Each row below holds a small network's activations on one input, seen along a few directions.
Each table varies a few parts of the input and shows all the possible inputs, shuffled.
Descriptions start from the smaller parts, as in this example, which fits no table here: one of 5 places around a ring, together with either a single point or one of 9 places around a ring or (one of 3 separate values, together with one of 4 places along a line).
Shared parts are said once, and a part with two or three values counts as separate values.
(in the rows, 100 means zero)

Other details of the inputs shift rows strongly along two fixed directions, in all tables alike. That doesn't count.

Rows:
x1: 115  99  89 107 112 106 109  91  97  98  67  84  75 103  68
x2:  86 128  78 104 152  85 127 133  76  87 108  92 113  85 127
x3: 107 131  98 111 183  80 118 150  90  82 138 100 107 100 154
x4:  92  90  58 104  90 104 114  88  94  97  50  59  79  86  61
x5:  91 111  66 107 124  87 113 121  94  84  94  79 103  89 107
x6: 107 118 140 116 123  84 100 103  80 103 140 137 112 114 149
x7: 120  91  73 112 110 100 101  91 108 100  76  72  79  97  79
x8: 127  62 135 116  24 105  65  47 113 115 100 111  99 113  98
x9:  79 145  99 104 167  78 129 154  72  74 127 114 121  98 144
x10:  87  99  94 112  88  90 104  89  83 105  99  97 105  95 113
x11: 119 107 122 106 108  96  93  99  99  91 106 115 102 108 110
x12:  94  93  60 104  96 101 117  92  89  98  62  64  91  88  67
x13:  67 134  99  73 173  94 110 170 102  78 139 127 128  94 130
x14:  93  97 126 113  65  83  82  94  98  93 129 126 125 105 143
x15: 113 112  85 109 150  93 120 114  85  99 102  86  95  99 106
x16: 113  96 105 116 106  94 100  82  90 113 102  99  91 103 111
x17: 102 100  66  99  95  99 105 108 109  78  67  76  99  86  75
x18: 123  85  72 109 104 104 102  89 107 101  72  65  80  97  70
x19: 120 102  93 107 120  96 100 112 112  84  94  91  92 103 100
x20: 130  92  70 103 105 107 100  95 119  88  61  73  81  94  60
x21: 114  88 158 116  57  98  78  58  86 122 122 135 106 111 130
x22: 102  84 120  84  98 112  74 114 123 110 127 122  98 102 106
x23:  90 109 125  86 126 102 115  97  89 137 131 117  91 100 108
x24: 104 120  82  72 181  93 106 165 111 103 156 102 108  92 155
x25:  74  88 134  83  70 102  70 116 111 107 149 138 123  98 137
x26:  99  84  58 104  80 102 105  91 102  94  62  59  90  88  65
x27:  72  95  65  77  95 115 125  88  98 125  64  72  74  83  38
x28:  78  72 136  81  17 119  65  47 110 119 106 125 102 104  81
x29: 100  70 132 107   3 104  69  46 100 107  82 114 104 104  89
x30: 104  76 119  80  61 127  74  57 121 118  89 109  79 107  55
x31:  93 112 124 108  98  79  96 120  90  85 144 126 137 104 157
x32: 121 111  80 108 138  92 106 121 111  80  95  92  94 102  98
x33:  81  96 101  73  96  95  84 126 107 115 154 111 120  90 158
x34:  80  85 119  79  61 104  72 108 113 111 150 123 117  92 138
x35:  90  90 147 112  36  94  83  62  79 115 116 132 119 102 130
x36: 120 101  86 103 114 104 103 102 109  83  65  82  78 106  65
x37:  60 120 134  86 105  95 102 107  84 126 140 128 118 102 126
x38: 120 116 115 113  99 131 128 100 116 105 100 120 126 138 105
x39:  94  83 166  87  65 106  76  60 107 135 135 142 105 115 113
x40:  95 100  91  83 114 118 107  87 107 130  75  82  71 100  44
x41:  95  94  58 103  83 105 112  84  96  93  40  70  79  92  41
x42:  99 108  72 108  75 137 137  99 120  95  57  89 119 123  59
x43:  95 114  77  98 117  93 114 123  94  73  81  89 107  99  83
x44: 113 116  88 108 153  94 118 115  86  99 101  89  94  93 112
x45: 116 112  87 106 138  99 118 109  90  94  84  90  90 103  81
x46:  65 103 148  81  82  97  91  91  96 116 142 140 124 105 128
x47:  98  98  67 101  94  98 105 110 111  76  67  74  94  91  76
x48: 122  63 134 118  30 104  67  42 104 126 102 104  92 102 110
x49: 122  73 149 114  33 103  68  52 102 113 104 123 101 120 102
x50:  87 127  92 100 135  86 115 139  91  68 101 101 111 101 114
x51: 123  93  79 106  98 106  98  86 112  89  55  81  75 107  50
x52:  89 128  78 103 153  81 120 144  86  78 119  90 118  85 137
x53: 106  81 130  83  80 108  68 103 120 120 153 126 103 101 135
x54:  89 109  71 105 123  89 114 124  95  83  93  75 100  88 109
x55: 114  93  82 110 113 104 109  87  97 106  71  73  74  97  78
x56:  97 102  67 101  91  99 106 101 104  78  56  79  90  98  58
x57:  98  94 131  82 110 110  80 108 116 108 127 133 104 107 108
x58:  96  94  69 102  83 105 113  88  91  94  54  75  90  94  52
Description of these inputs: one of 2 separate values, together with either a single point or one of 8 places along a line or (one of 4 separate values, together with one of 5 places around a ring).
- Changing only the choice among 2 separate values turns x10 into x16. The same change can be made to x25. Which row results? => x22
- Changing only the choice among 2 separate values turns x5 into x7. The same change can be made to x26. Which row results? => x18
- A walk changes only the place on the ring of 5. It starts at x15 and steps to x45. List the rest of the walk in order. => x49, x8, x18
- Change only the choice among 4 separate values in x50. List by row number the other rows that result. => x29, x43, x56

Rows:
x59: 114 112 116 123 112  89 109  95  82  95 106 110 106 112 122
x60:  91 115  90  92 127 102 115 118  99  96  97  98  99  99  91
x61:  97 102 110  92 111  99  94 109 104 105 125 111 104 100 118
x62:  96  67  99  96  29 117  83  57 111 118  69  91  89  98  61
x63:  98  93 124  96  85 104  90  87 103 115 113 114  99 106 105
x64:  95 114  66  88 134 108 121 118 105  91  75  80  90  94  65
x65:  87  96 110  96  79 102  95  96 100 105 107 109 106 100 105
x66:  90  83 115  97  51 107  85  74 104 113 100 110 104 101  97
x67: 102  99 109 121  78  88  99  88  87  92 100 101 112 101 119
x68: 130  97  79 115 121 101 109  90 102  98  65  74  75 100  71
x69: 100  90 114  94  83 107  90  83 104 113 101 107  95 103  90
x70:  93  91 127  98  66 104  88  78  98 114 111 119 106 105 105
x71: 105 115  60 115 132  95 127 115  92  74  61  70  95  95  75
x72:  97 100 109  91 109  98  93 108 102 104 121 110 102  98 113
x73:  98 102 118  94 103 103  96  98 102 110 116 114 103 105 110
x74:  92  92 106  94  83 102  88  97 106 106 111 107 104  98 108
x75: 100  90 106  92  91 105  91  95 106 111 110 103  97  99 101
x76: 100 105  64  85 137 106 112 123 112  93  81  75  82  91  69
x77:  99 101 118  95 103 103  97  98 100 111 116 113 103 105 110
x78:  91  97 108  93  94  98  90 105 101 102 118 110 107  96 115
x79:  93 107  61  87 132 104 112 128 109  88  82  77  90  89  75
x80:  87 117 115  94 129  89 100 132  94  97 146 122 122  99 148
x81: 133  74  58  93  90 123  90  90 137  91  44  62  66  98  30
x82: 102 107  97 116  97  83 102 107  87  85 105  96 112  97 127
x83:  91 134  72  88 173  98 132 148  95  84 101  91 104  95  96
x84:  86 102 115  95  90  97  95 103  95 102 118 117 113 100 117
x85: 104  89 105 117  67  86  88  88  92  93 104  99 109  96 128
x86: 101 133 116 122 142  75 121 125  74  83 128 118 124 110 150
x87: 126  76 115 124  53 107  89  48  98 114  71  93  82 110  80
- Describe the family of inputs behind these rows. => either a single point or one of 8 places along a line or (one of 4 separate values, together with one of 5 places around a ring)
- Change only the choice among 4 separate values in x72. List by row number the other rows that result. => x61, x75, x76
- A walk changes only the place on the line of 8. It starts at x68 and steps to x87. List the rest of the walk in order. => x59, x86, x71, x67, x82, x85
- Change only the choice among 4 separate values in x80. List by row number the other rows that result. => x74, x78, x79

Rows:
x88: 115 117 126 104 137 106 109 102  94 106 114 118 100 118 104
x89: 101  88 106 118  69  95 102  63  87 115  85  94  92 104  95
x90:  90  85  99  84  66 114  96  79 107 121  84  96  93  99  70
x91: 111  75  76 101  53 110  86  74 119  92  57  69  85  96  53
x92:  81 106 123  94  94 104  97 102  99 108 125 123 121 104 121
x93:  89 131  72  95 146  92 131 133  96  75  88  89 105  99  90
x94:  93 100 131 113  69  91  96  81  83 103 117 128 117 107 126
x95: 111  80 101 110  61  97  83  79 103  96  86  98 100  99  98
x96:  90  80  78  81  82 117  99  76 107 119  62  73  69  86  35
x97: 108 112 106 119 130  79 102 118  84  93 130 102 110  99 146
x98:  87 117  59  89 129 110 124 127 104  84  65  80  90  97  63
x99:  92 105 113  93 113  97  93 122 109  95 137 120 119 100 139
x100: 101 105  56  92 131 104 114 135 115  76  75  74  88  91  71
x101:  95 112 106  85 129  94  97 133 101  99 145 116 115  96 135
x102:  94  87 123  88  90  96  76  94 104 119 132 115  97  95 126
x103: 128 123  80  99 185 102 117 140 113  86  92  87  86 107  89
x104:  98 102 128 116  75  93  99  80  78 106 111 117 114 104 128
x105: 114  75 118 117  43  98  79  64  97 108  94  99  99 101 113
- Describe the family of inputs behind these rows. => one of 2 separate values, together with either a single point or one of 8 places along a line
- Changing only the choice among 2 separate values turns x101 into x90. The same change can be made to x97. Which row results? => x89
- Change only the choice among 2 separate values in x102. List by row number the other rows that result. => x96
